A small network was shown many inputs. Here are its activations along a few directions, one row for each input.
In each table, some parts of the input vary, and every possible input appears once, in random order.
Descriptions start from the smaller parts, as in this example, which fits no table here: one of 5 places around a ring, together with either a single point or one of 9 places along a line or (one of 3 separate values, together with one of 4 places along a line).
Shared parts are said once, and a part with two or three values counts as separate values.
In the rows, zero is written as 128.

A family of inputs:
x1: [152 184 110 152  55 139 164 123 118 189  61 142]
x2: [153  77 125  79 125  87 122 180 101 176  98 215]
x3: [139  89 117  86 118 141 115 154 105 186 134 214]
x4: [143 170 122 138  43 141 153 122 118 178  58 142]
x5: [107 140 114  78 110 142 119 121  93 168 173 228]
x6: [148 196 110 173  57 130 162 131 124 179  62 156]
x7: [111 113 113  82 116 147 122 139 110 178 158 222]
x8: [157 186 104 165  50 129 162 122 120 180  72 147]
x9: [149  66 129  88 123 119 125 161 113 179 102 223]
x10: [117 116 196 143 205 120 119 119 157  99 185  44]
x11: [114 125 199 155 205 158 116 138  99  58 173  64]
x12: [ 78  84 107 151 177 137 103 121 106  14 161  73]
x13: [117 126 197 146 223 132 127 117 121  77 172  55]
x14: [131  94  82 100 158 101  76 103 203  45 181  47]
x15: [144 190 108 162  56 134 183 134 137 169  64 162]
x16: [ 81  85 105 141 195 111 114  99 128  33 160  64]
x17: [144 181 116 148  56 142 152 127 120 181  53 144]
x18: [167 136 174 105 185 122  89 120 195  89 193  38]
x19: [ 81  74 104 139 177 100 106 101 164  55 173  53]
Q: What do these inputs look like to the network?
A: either one of 5 places along a line or one of 6 places along a line or (one of 2 separate values, together with one of 4 places along a line)
Q: What sort of input is x18?
A: one of 2 separate values, together with one of 4 places along a line

A family of inputs:
x20: [163 157 122 147 115 113 120 113 187 101 113  41]
x21: [135 138 118 125 130 110 121 101 187 119 151  75]
x22: [128  85 183 106 189 127 119 161  96 143 153 157]
x23: [161 161 103 118  17 145 164 143 107 237  50 224]
x24: [113 157 104 189 108 133 146 108 124  70  87  63]
x25: [ 85 139 100 167 123 130 145  96 123  89 124  97]
x26: [153 183 190 177 138 146 150 128 126 120 105  62]
x27: [ 88  58  98 117 159 114 115 140  94  93 134 158]
x28: [158 171  93 119  25 131 164 149 107 234  52 239]
x29: [125 165 186 155 153 143 150 116 124 138 143  96]
x30: [135  98 110  75 150 118  85 127 162 112 185 133]
x31: [125 125 177 105 173 151 114 143  99 131 177 154]
x32: [ 85  99  92 117 143 137 109 122  98  82 158 155]
x33: [137  58 116  76 166  94  90 145 158 123 161 136]
Q: What do these inputs look like to the network?
A: either one of 2 separate values or (one of 3 separate values, together with one of 4 places along a line)
Q: Which other rows does x33 become when the choice among 3 separate values takes its other values? List them by row number.
A: x22, x27
Q: A walk changes only the place on the line of 4. It starts at x20 and steps to x21. List the rest of the walk in order.
A: x30, x33

A family of inputs:
x34: [131  41 150  99 203 104  97 152 123  98 150 112]
x35: [ 91 104 134  95 179 135  92 119 139  96 219 143]
x36: [123 128 104 116  64 163 128 143  95 164  91 185]
x37: [125 137 122 133 143 124 146  91 123 111 131  77]
x38: [137 147 172 176 161 157 150 141 116  90 133  99]
x39: [156 119  63 134 120 112 120 120 173 100 136  82]
x40: [170 172 135 102  86 128 120 144 112 174  98 180]
x41: [ 94 119  90 142  82 126 150 134  94 151  81 195]
x42: [102 154 158 161 151 128 118 122 108 130 139  72]
x43: [119 126 122 131 114 117 124  96 177  87 118  95]
x44: [159 162 158 119 105 114 164 145 148 209 112 169]
Q: What do these inputs look like to the network?
A: either one of 2 separate values or one of 4 places along a line or one of 5 places along a line
Q: A walk changes only the place on the line of 5. It starts at x39 and steps to x43. List the rest of the walk in order.
A: x37, x42, x38
